Each row below holds a small network's activations on one input, seen along a few directions.
Each table varies a few parts of the input and shows all the possible inputs, shuffled.
Descriptions start from the smaller parts, as in this example, which fits no table here: one of 6 places along a line, together with either a single point or one of 11 places around a ring or (one of 3 separate values, together with one of 5 places around a ring).
Shared parts are said once, and a part with two or three values counts as separate values.

Other details of the inputs shift rows strongly along two fixed directions, in all tables alike. That doesn't count.

A family of inputs:
row 1: [ 3.60  2.16  1.09 -0.62 -1.89 -0.72  6.12  5.56  1.95  1.34  6.10]
row 2: [-4.90 -5.14 -3.92  6.56 -0.60 -3.09  5.10 -3.51 -2.22  4.14  0.76]
row 3: [-5.69 -5.11  0.58  3.35 -0.51 -1.28  4.93 -1.77 -1.54  0.41  2.79]
row 4: [ 4.22  3.63  0.20 -3.62  1.94  3.05 -6.10  1.28  1.34 -3.41 -2.11]
row 5: [-3.52 -0.34 -3.03  4.07  1.92 -0.99 -5.01 -3.73 -4.20  2.30 -5.57]
row 6: [-4.26 -1.94 -0.43  1.30  1.23 -2.15 -6.18 -3.19 -3.71 -0.68 -5.23]
row 7: [ 2.26 -0.30  0.98 -2.48  0.82 -0.05  5.35  4.00  1.40 -1.58  7.98]
row 8: [ 4.76  2.68  1.55 -5.84 -0.10  2.44 -4.96 -0.48  3.25 -3.65 -3.03]
row 9: [ 3.10 -0.41  1.06 -1.86 -0.70  2.64  5.97  1.82  3.19 -1.36  6.12]
row 10: [ 2.72  2.03  1.93 -1.76 -1.65 -0.94  6.40  5.08  1.41  1.89  6.32]
row 11: [ 4.32 -1.10 -0.42 -1.88 -0.85  1.53  5.88  1.64  4.38 -1.67  5.78]
row 12: [ 2.47  5.32  2.44 -2.92  1.61  0.57 -5.41  4.61 -1.53 -1.69 -0.77]
row 13: [-5.19 -2.57 -1.05  7.09 -2.00 -2.72  5.62 -0.49 -2.57  4.73  0.78]
row 14: [ 3.67  2.90  3.18 -7.25 -0.26  2.02 -4.54 -0.22  2.19 -2.52 -2.12]
row 15: [-2.54  1.70 -2.34  4.66  0.19 -3.42 -7.06 -1.12 -4.30  3.15 -8.11]
row 16: [ 3.75 -1.01 -0.36 -1.77 -0.80  1.40  5.65  2.35  4.32 -2.02  5.91]
row 17: [ 3.87  3.74  1.97 -5.52  1.57  2.87 -4.59  0.92  0.68 -2.10 -0.83]
row 18: [-5.63 -5.02  2.18  1.75 -1.73 -0.86  5.20 -2.25 -0.04 -0.28  2.24]
row 19: [-4.29 -5.21 -4.66  6.94 -0.30 -2.84  4.93 -3.41 -1.47  3.69  0.59]
row 20: [-0.45  0.47 -1.53  0.88  1.60  1.06 -6.21 -3.20 -1.34 -0.70 -5.68]
row 21: [-3.36 -1.62 -0.48  1.57 -0.30  0.49 -4.95 -5.54 -0.81 -0.32 -7.47]
row 22: [ 4.14  4.78  0.60 -4.47  2.70  2.20 -4.29  1.96 -0.33 -0.96  0.12]
row 23: [ 2.42 -0.88  2.73 -3.26 -2.05  2.94  6.20  0.70  4.46 -2.13  5.14]
row 24: [-5.68 -3.57  0.14  5.15 -1.49 -4.29  4.90  0.76 -3.05  2.75  1.97]
row 25: [ 4.40  4.62 -1.01 -2.77  2.91  2.40 -5.58  2.37  0.34 -2.07 -0.95]
row 26: [ 3.22  3.27  3.60 -6.78  0.11  3.09 -4.05  0.03  1.97 -2.64 -1.55]
row 27: [ 3.62  2.57  1.12  0.51 -1.32  0.74  6.05  5.77  2.17  0.67  5.94]
row 28: [ 3.79 -0.89  0.41 -2.38 -1.17  1.28  5.87  1.77  3.65 -1.20  5.95]
row 29: [-2.69 -0.35 -4.37  3.72  2.08 -2.08 -6.93 -3.08 -3.37  1.52 -6.73]
row 30: [-3.46 -2.04 -0.38  0.88 -1.00 -1.07 -5.40 -5.81 -1.34  0.32 -7.89]
row 31: [-3.31 -2.74 -0.35  2.49  0.82 -0.84  4.01  0.14 -1.59  0.52  3.69]
row 32: [-4.51 -4.54 -3.77  7.00  0.10 -1.30  5.18 -3.10 -1.61  3.26  1.10]
row 33: [ 3.49  2.93  1.85 -4.80  0.48  3.35 -5.11  0.13  2.66 -3.93 -2.78]
row 34: [ 2.96 -0.84  1.46 -3.60 -0.97  1.07  6.08  1.54  3.06 -0.51  6.23]
row 35: [-5.67 -5.83  1.72  1.74 -2.20 -2.18  5.01 -2.63  0.00 -0.06  1.73]
row 36: [ 4.76  4.54 -0.04 -4.97  2.49  1.00 -4.97  1.86 -0.20 -0.81 -0.37]
row 37: [ 4.85  6.36  0.19 -2.37  0.92 -0.03 -6.96  4.83 -0.25 -0.89 -2.86]
row 38: [-3.23 -1.84 -1.22  1.33 -0.43 -0.91 -6.40 -5.13 -0.67 -0.65 -8.42]
row 39: [-3.72  1.81 -0.25  2.85  0.54 -2.09 -5.02 -1.26 -4.75  3.57 -5.86]
row 40: [-4.29 -2.24 -1.39  7.08 -1.75 -2.26  5.24  0.76 -1.54  3.59  1.08]
Description of these inputs: one of 2 separate values, together with one of 4 places along a line, together with one of 5 places along a line.
Changing only the choice among 2 separate values turns row 5 into row 2. The same change can be made to row 32. Which row results?
> row 19
Changing only the choice among 2 separate values turns row 25 into row 29. The same change can be made to row 18. Which row results?
> row 35
Change only the place on the line of 5 in row 38. List by row number the other rows that result.
> row 8, row 14, row 30, row 35
Change only the choice among 2 separate values in row 12. List by row number the other rows that result.
> row 24
Change only the choice among 2 separate values in row 21. List by row number the other rows that result.
> row 8
Change only the place on the line of 4 in row 33. List by row number the other rows that result.
> row 4, row 25, row 40
Change only the place on the line of 5 in row 24. List by row number the other rows that result.
> row 1, row 10, row 15, row 37
